Each row below holds a small network's activations on one input, seen along a few directions.
Each table varies a few parts of the input and shows all the possible inputs, shuffled.
A made-up example of a description, with smaller parts first: one of 6 places along a line, together with either a single point or one of 11 places around a ring or (one of 3 separate values, together with one of 8 places around a ring).
Shared parts are said once, and a part with two or three values counts as separate values.
(in the rows, 128 means zero)

Other details of the inputs shift rows strongly along two fixed directions, in all tables alike. That doesn't count.

Table:
row 1: [112 144 129 187 100 170  88 132 127 144 169  76 104 119 118 166]
row 2: [ 90 141 132 151 182 109  96 112 179 104  16 145 156 117 156  76]
row 3: [ 92 130 128 162  99 174  93 124 126 150 175  77 153 132 134 172]
row 4: [123 133 142  96  82 176  96 105 110 141 179  57 115 107 106 134]
row 5: [126 122 106  69 155 121 106 128 150  75  38 131 137  90 155  73]
row 6: [ 96 147 161 160 104 172  81 110 113 138 172  86 132 146 123 159]
row 7: [104 136 119 187  90 172  94 135 134 158 166  80 117 124 127 162]
row 8: [ 90 139 123 138  60 153 149 116 115 107 168  84  96 143  96 131]
row 9: [ 83 114 141 120 159 103 173  91 154  59  33 119 179 101 140  78]
row 10: [111 137 106  95 151 126 161 103 165  69  39 139 139 109 157  68]
row 11: [108 148 115  98 162 117 121  88 140 106  11 136 204  99 137  91]
row 12: [ 96 124 127 135 198 123  98 115 159  77  34 120 191  97 168 116]
row 13: [112 147  93  79 163 123 138 114 145  99  22 138 144 109 146  74]
row 14: [201 110 135 151 146  46 184 165 105 163 149 200 123 154 125 173]
row 15: [211  75 119  89 163 100 163 195  97 132 171 198  95 142 145 153]
row 16: [183  99 135 135 171  76 142 173  96 135 167 211 101 183 164 168]
row 17: [171 101 129 128 168  71 144 171 110 152 168 219 106 194 158 162]
row 18: [104 138 141 157 186 115  94 114 163  87  16 136 151 106 162  84]
row 19: [121 169 116 153  60 167 110 103 109 174 150  90 115 122  81 143]
row 20: [115 167 100 120  58 169 104 118 101 155 155 100 115 143  95 147]
row 21: [123 155 144 131  83 174  97 129 135 155 188  85  96 113  89  86]
row 22: [197  99 127  88 163  79 156 184 110 141 194 215 103 159 139 114]
row 23: [102 147 134 111 157  95 131 110 154  91  10 126 211 104 139 106]
row 24: [ 96 123  96 124 169 122 102 144 159  87  34 139 166 114 180 110]
row 25: [ 83 152 127 143  56 137 135 126 114 116 163 104 111 139  92 156]
row 26: [132 145 136 127  81 167  91 112 129 151 182  76  86 108  86 109]
row 27: [137 129 137 130  82 196 104 140 120 145 163  62  86  95  97 132]
row 28: [180  83 119 171 178  68 151 163 129 173 169 207 113 169 150 168]
row 29: [200  92 152  93 181  79 162 163 105 154 205 201 130 149 137 116]
row 30: [185  92 115 137 178  80 146 184  99 133 171 200 106 164 165 185]
row 31: [ 61 151 152 150  66 152 136  95 125 112 140  79 157 115  92 148]
row 32: [124 124 147 103  92 199 104 129 112 136 168  57 122 103 103 140]
row 33: [136 137 133 124  72 171  97 117 118 150 172  63  80  99 100 125]
row 34: [106 141 143 125  79 179 160  84 129 134 176  75 119 126 110 130]
row 35: [ 83 134 132 152 146  85 157 107 163  73  16 143 163  86 127  91]
row 36: [ 80 136 142 127 190 115  95 103 168  97  31 142 190 126 162  89]
row 37: [204  90 120  85 164  76 150 168 105 137 186 209  94 155 134 133]
row 38: [200  88 145  89 175  80 150 142 104 147 194 182 122 141 130 135]
row 39: [117 147 108 107 169 121 145  97 159 115   9 128 145  85 137  64]
row 40: [ 78 137 128 159  93 173  81 108 140 159 173  78 149 148 116 161]
row 41: [171  85 107 133 167  73 145 174 118 156 169 212 114 187 159 173]
row 42: [ 94 134 140 172  63 151 162 103 124 122 162  75  93 122  87 126]
row 43: [112 169 118 129  56 144 112 138 114 141 153  90 120 149  95 162]
row 44: [201  90 132 139 158  80 225 135 118 146 174 201  86 143 141 137]
row 45: [108 157 128 108  87 181 131  92 109 166 160  70 126 126  99 135]
Description of these inputs: one of 3 separate values, together with either one of 4 places along a line or one of 5 places around a ring or one of 6 places around a ring.
Changing only the choice among 3 separate values turns row 43 into row 14. The same change can be made to row 17. Which row results?
> row 2
Changing only the choice among 3 separate values turns row 42 into row 8. The same change can be made to row 33. Which row results?
> row 5
Change only the place on the line of 4 in row 21. List by row number the other rows that result.
> row 26, row 27, row 33

Table:
row 46: [ 94 146 104  96 146 146  74 128 154  92  42 112 157 112 151  96]
row 47: [130 132 126 126  90 151 132 132 117 135 174 108  93 129 108 129]
row 48: [131 126 139 128 103 155 123 124 120 139 172 101 109 123 113 133]
row 49: [ 95 149 116  96 129 132 124 105 155  87  45 110 153 101 128  75]
row 50: [184  99 124 103 176  68 180 153 116 121 124 205 116 142 148 120]
row 51: [125 125 138 119 100 153 132 122 120 130 178 100 109 126 111 131]
row 52: [123 135 137 114  95 148 133 116 115 139 169 102 125 131 107 133]
row 53: [106 137 138 174 116 146  98 123 128 157 169 114 133 150 127 161]
row 54: [180  95 134 102 182  69 176 143 111 131 129 196 141 139 144 129]
row 55: [132 144 124 122  85 145 128 125 112 150 164 113 109 135 102 139]
row 56: [108 136 127 172  92 136 117 134 116 143 167 115 118 153 120 178]
row 57: [106 132 142 172 110 143 105 132 124 147 170 110 133 147 125 168]
row 58: [164  95 120 152 177  56 183 155 114 133 120 211 138 164 159 170]
row 59: [100 154 114 106 134 133 113 105 154 102  37 112 155  97 126  82]
row 60: [102 142 117 114 140 140 111 113 161  91  43 107 138  91 135  74]
row 61: [134 132 128 130  92 152 127 133 119 139 171 109  93 129 110 131]
row 62: [ 73 146 122 154 146 128  92 118 167  94  37 114 162 118 147 107]
row 63: [180  85 136 108 187  76 174 149 119 120 133 192 126 132 150 122]
row 64: [127 131 127 120  88 150 135 130 120 129 175 108  94 131 109 128]
row 65: [127 134 140 120  99 153 130 119 115 138 173 101 113 129 110 132]
row 66: [133 130 136 136 108 155 118 124 122 145 167  99 110 122 113 134]
row 67: [ 96 151 115 100 130 132 121 106 152  92  41 111 154  99 126  77]
row 68: [190  90 133 122 193  75 161 151 122 138 127 192 126 128 154 128]
row 69: [190  96 120 122 184  71 163 158 123 135 119 199 113 132 152 124]
row 70: [187  87 135 115 191  76 167 151 120 130 131 193 125 131 152 127]
row 71: [ 72 141 125 149 145 132 119 101 158  92  38 106 182 109 146 118]
row 72: [106 131 139 170 104 140 115 127 118 140 167 108 136 144 124 176]
row 73: [ 99 145 128 103 143 137 113  99 152 100  46 106 168  95 130  82]
row 74: [109 142 127 175 104 141  99 130 127 159 167 121 115 160 125 162]
row 75: [137 135 125 137  96 151 122 133 120 146 167 108  94 128 109 134]
row 76: [131 140 135 124 100 149 123 116 114 155 165 104 126 128 105 142]
row 77: [125 132 124 115 112 160  86 141 114 145 170 107 129 141 129 155]
Changing only one part turns row 59 into row 76. The same change can be made to row 46. Which row results?
> row 77
What is each input in this table made of?
> one of 2 separate values, together with either a single point or one of 4 places along a line or one of 11 places along a line
Change only the choice among 2 separate values in row 68. List by row number the other rows that result.
> row 69

Table:
row 78: [162 109 141 142 129 102 173 129 108 156 180 159 115 147 121 153]
row 79: [105 147 121  91 123 155 102 112 143 106  77  96 150  96 121  87]
row 80: [152 118 132 160 132 109 147 148 111 159 173 164 114 161 132 166]
row 81: [ 67 159 121 128 132 161  74  98 159  98  47  82 174 103 138 101]
row 82: [165 102 120 121 186  84 131 149 133 134 110 187 131 141 158 126]
row 83: [105 140 132 159  88 157 117 132 118 144 176 105 115 151 117 162]
row 84: [102 133 118 111 154 119 139 103 158  80  27 118 152  89 138  75]
row 85: [168 121 125 123 116 113 163 141 108 152 180 156  93 146 115 139]
row 86: [176 109 141 120 137 119 133 156 105 153 193 151 100 145 127 147]
row 87: [103 127 126 134 170  91 130 121 160  87  31 147 173 110 149  98]
row 88: [ 97 161 128 124  65 174 108 109 130 122 140  71 105 112  95 111]
row 89: [137 116 117  92 176 113 129 130 151  93  47 142 151  90 147  76]
row 90: [ 79 163 127 154  78 173  94 113 127 136 131  77 134 134 110 147]
row 91: [ 89 161 128 123  68 171 117  96 123 130 138  67 122 117  95 124]
row 92: [166 104 128  94 184  87 143 146 133 109  92 177 138 112 146  94]
row 93: [154 107 129 154 135  92 161 148 112 146 163 162 123 149 132 171]
row 94: [148 106 131 146 137  92 161 149 114 141 169 169 127 157 135 167]
row 95: [102 156 131 111  88 185  85 114 128 135 137  67 127 116 110 121]
row 96: [ 90 159 129 135  72 173 119  95 133 134 140  68 113 115  94 114]
row 97: [ 76 161 127 150  69 165 103 106 129 135 133  70 143 129 103 146]
row 98: [184 100 132 118 151 112 145 159 106 151 176 160 103 140 138 148]
row 99: [ 92 131 114 108 171 127  89 120 169  84  28 124 163 107 160  82]
row 100: [ 94 133 121 105 156 118 139 102 160  75  30 123 158  98 141  71]
row 101: [111 132 141 141  82 155 139 114 115 140 182  95 116 137 106 150]
row 102: [157 108 138 142 122 112 170 132 106 147 178 144 112 139 120 160]
row 103: [114 140 138 157  95 160  91 127 118 150 187  96 115 140 115 159]
row 104: [104 147 115 112 111 149 124 110 146  98  72  96 128  96 121  90]
row 105: [167 109 137 127 133  93 169 139 105 140 173 165 103 143 120 142]
row 106: [163 103 129 148 153 106 136 151 111 149 171 164 120 147 145 167]
row 107: [ 93 139 128 111 153 117 136  94 155  85  25 119 177  97 138  87]
row 108: [156 108 118 112 179  90 124 147 127 128 103 178 141 142 157 134]
row 109: [115 138 147 146  79 152 133 112 114 143 183  92 112 132  97 148]
row 110: [169 113 120  98 157  84 169 141 116 121 113 183 127 135 138 121]
row 111: [147 109 124 146 172  88 150 148 129 121  98 177 137 138 155 142]
row 112: [124 141 126 123  72 159 135 126 113 139 186 101  95 138 102 137]
row 113: [175 101 134 113 150 112 143 158 108 146 182 163 108 149 141 144]
row 114: [164 108 132 149 157 102 137 147 114 157 174 171 121 155 143 160]
row 115: [ 91 152 127 137  85 178  65 118 137 134 142  70 116 124 112 129]
row 116: [166 106 127 104 192  94 141 144 138 122  90 175 137 122 156 100]
row 117: [167 104 122 134 138 115 123 156 110 156 180 155 103 151 138 164]
row 118: [ 79 160 134 161  83 171  90 116 134 128 130  76 126 127 111 137]
row 119: [131 116 119  86 181 108 131 130 153  87  50 151 157  99 152  72]
row 120: [141 111 125 141 176  71 159 136 141 120  82 182 156 134 151 124]
row 121: [137 138 130 121  83 167 116 129 114 162 197  96  99 127  97 132]
row 122: [ 76 153 129 147  90 183  78 110 138 127 143  67 134 124 121 135]
Changing only one part turns row 97 into row 91. The same change can be made to row 87. Which row results?
> row 105
What is each input in this table made of?
> one of 5 separate values, together with one of 9 places around a ring
A walk changes only the place on the ring of 9. It starts at row 83 and steps to row 94. List the rest of the walk in order.
> row 101, row 100, row 112, row 119, row 113, row 99, row 122
Change only the place on the ring of 9 in row 89. List by row number the other rows that result.
> row 84, row 93, row 98, row 102, row 104, row 106, row 111, row 117
